[[127 117 134 124 122]
 [125 115 107 128 119]
 [127 128 129 126 130]] -> 127, 130

[[102 134 133 119]
 [109 144 126 118]] -> 102, 118

[116 123 151 147 141 120 135] -> 116, 135

[126 118 133 154 128 125 131] -> 126, 131

[[128 131 106 140 139]
 [115  98 125  99 118]
 [124 136 146 145 108]] -> 128, 108

[116 153 134 124] -> 116, 124
---
[[120 123 130 144 119 117]
 [151 119 132 122 120 127]
 [110 134 130 125 133 120]] ans = 133

[[123 130 113 115 139]
 [118 106 140 127 125]
 [119 129 107 142 134]] ans = 142

[[124 142 103 145 154 144]
 [128 137 117 132 137 131]
 [123 144 111 140 142 131]] ans = 142

[[111 128 125 138 110]
 [129 114 113 101 128]
 [129 127 144 141 155]] ans = 141

[[121 115 101 114]
 [121 133 101 107]
 [108 116 101 128]] ans = 101

[[138 114 111 115  99]
 [133 142 142 116 101]
 [117 109 109 121 136]] ans = 121
---
[123 105 130 100 135] out 105

[[126 134 106 154 134 130]
 [127 122 125 127 148 108]
 [132 138 131 127 124 130]] out 131

[105 150 149 113 132 140] out 149

[100 126 127 137] out 100

[116 151 120 106 127 108] out 120

[149 128 134 150 114 132] out 134

[[130 135 123 128 151]
 [142 135 117 131 137]] out 135

[[138 124 132 142 102 118]
 [120 130 134 122 147 116]
 [122 121 132 135 113 154]] out 132

[[127 146 151 129 122 128 128]
 [124 122 124 127 133 127 125]] out 127
---
[150 154 100 101 128] yields 101
[103 153 119 147 110] yields 147
[125 113 130 114 152] yields 114
[110 150 146 128 120] yields 128
[155 128 106 133 109] yields 133
[110 112 104 158 130] yields 158
---
[125 111 140 157 109] ans = 157
[104 100 145 112 136] ans = 112
[136 133 126 106 128] ans = 106
[128 133 107 140 126] ans = 140
[114 120  98 112 133] ans = 112
[125 104 107 124 140] ans = 124
[109 138 149 145 151] ans = 145
[109 142 123 149 108] ans = 149
[133 154 146 132 122] ans = 132
[135 142 120 130 104] ans = 130
---
[[106 107 131 157 122]
 [118 119 142 136 112]
 [125 127 144 125 111]] --> 106, 111

[107 124  99 137 122 131] --> 107, 131

[113 114 146 105 144 117 122] --> 113, 122

[[151 152 157 133 152]
 [124 125 123 147 112]
 [124 124 124 146 119]] --> 151, 119

[124 157 152 140 114 155] --> 124, 155

[156 126 109 129 117] --> 156, 117
---
array([138, 104, 120, 133, 117, 143, 116])	133
array([142, 156, 128, 115, 119, 113, 123])	115
array([132, 141, 124, 148, 129, 149, 102])	148
array([103, 143, 130, 132, 153, 117, 132])	132
array([118, 154, 119, 148, 116, 112, 123])	148
array([128, 155, 127, 126, 122, 123, 123])	126
array([134, 126, 124, 153, 120, 137, 155])	153
---
[[123 133 104 124 128]
 [124 135 129 134 128]] -> 123

[[141 129 150 126 124 128 124]
 [144 126 137 136 129 123 132]
 [138 124 134 121 118 136 123]] -> 144

[[127 119 121 109 124 134 117]
 [133 121 130 135 134 133 155]
 [135 133 126 136 127 133 129]] -> 133

[[105 126 144 118 134 116 110]
 [124 130 128 131 118 129 125]] -> 105

[[154 100 130 144 146]
 [142 120 126 133 139]
 [100 145 125 117 108]] -> 142

[[138 111 111 150 148 110 121]
 [123 140 142 108 124 144 135]
 [154 133 117 135 142 139 113]] -> 123

[[126 115 136 128 153 132 137]
 [133 129 124 126 127 124 123]] -> 126

[[140 112 137 147]
 [149 139 142 133]
 [146 138 145 139]] -> 149
---
[[119 126 131 131 117 137 115]
 [148 108 149 156 151 104 145]] => 115

[[144 135 153 132]
 [117 143 105 141]
 [117 113 124 143]] => 141

[[104 145 154 106]
 [144 142 145 144]] => 106

[[126 126 128 128 127]
 [134 136 136 107 126]
 [129 139 131 113 125]] => 126

[[114 136 118 132 137 135]
 [127 124 127 129 127 129]
 [121 150 127 139 125 126]] => 129

[[132 138 132 129]
 [132 100 119 130]
 [113 142 123 127]] => 130

[[114 114 115 139 131  99]
 [125 120 123 127 135 117]] => 99

[[126 134 124 142]
 [122 137 127 103]] => 142

[[121 129 153 108]
 [121 129 135 108]] => 108

[[130 149 148 112 150]
 [116 106 119 120 142]] => 150
---
[[118 135 138 118 128 130 132 127 135 148 122 120 123]
 [142 127 127 123 118 138 124 129 122 114 137 120 125]
 [122 114 142 117 132 122 125 125 126 140 137 121 142]
 [114 129 124 127 135 115 142 127 150 133 123 130 131]
 [128 126 131 135 123 138 131 134 119 119 130 123 121]
 [117 129 114 125 119 136 122 136 136 128 139 135 113]
 [121 131 136 126 119 134 132 137 139 135 140 118 116]] Answer: 135

[[120 126 127 135 122 134 137 135 127]
 [123 135 117 141 130 126 133 119 117]
 [133 117 138 127 141 121 120 130 127]
 [124 134 127 123 133 151 122 135 127]
 [123 126 131 122 126 121 130 123 131]
 [132 134 119 120 120 145 126 141 131]
 [130 121 140 124 134 122 136 129 133]] Answer: 126

[[152 120 111 145 120 117 156]
 [153 111 121 155 102 140 126]
 [152 146 157 140 131 126 115]
 [153 107 141 115 141 132 110]
 [152 105 145 108 154 110 130]
 [153 112 128 134 112 157 112]] Answer: 120

[[140 122 124 131 147 112 129]
 [141 112 135 119 147 134 136]
 [113 147 116 137 132 113 134]
 [130 123 127 142 128 118 135]
 [138 133 143 127 139 129 134]
 [133 123 134 123 111 123 117]
 [135 131 134 144 134 132 116]
 [122 138 150 139 124 128 125]] Answer: 122

[[139 109 119 125 125 132 124 129 125 124 127 126 120 132 137]
 [139 133 121 138 128 121 129 136 131 132 128 127 131 128 130]
 [127 104 119 130 130 138 129 124 127 124 126 130 129 129 119]
 [129 149 135 129 129 130 133 136 121 126 130 132 112 133 132]
 [123 151 143 148 130 116 122 124 132 119 125 126 119 133 119]] Answer: 109
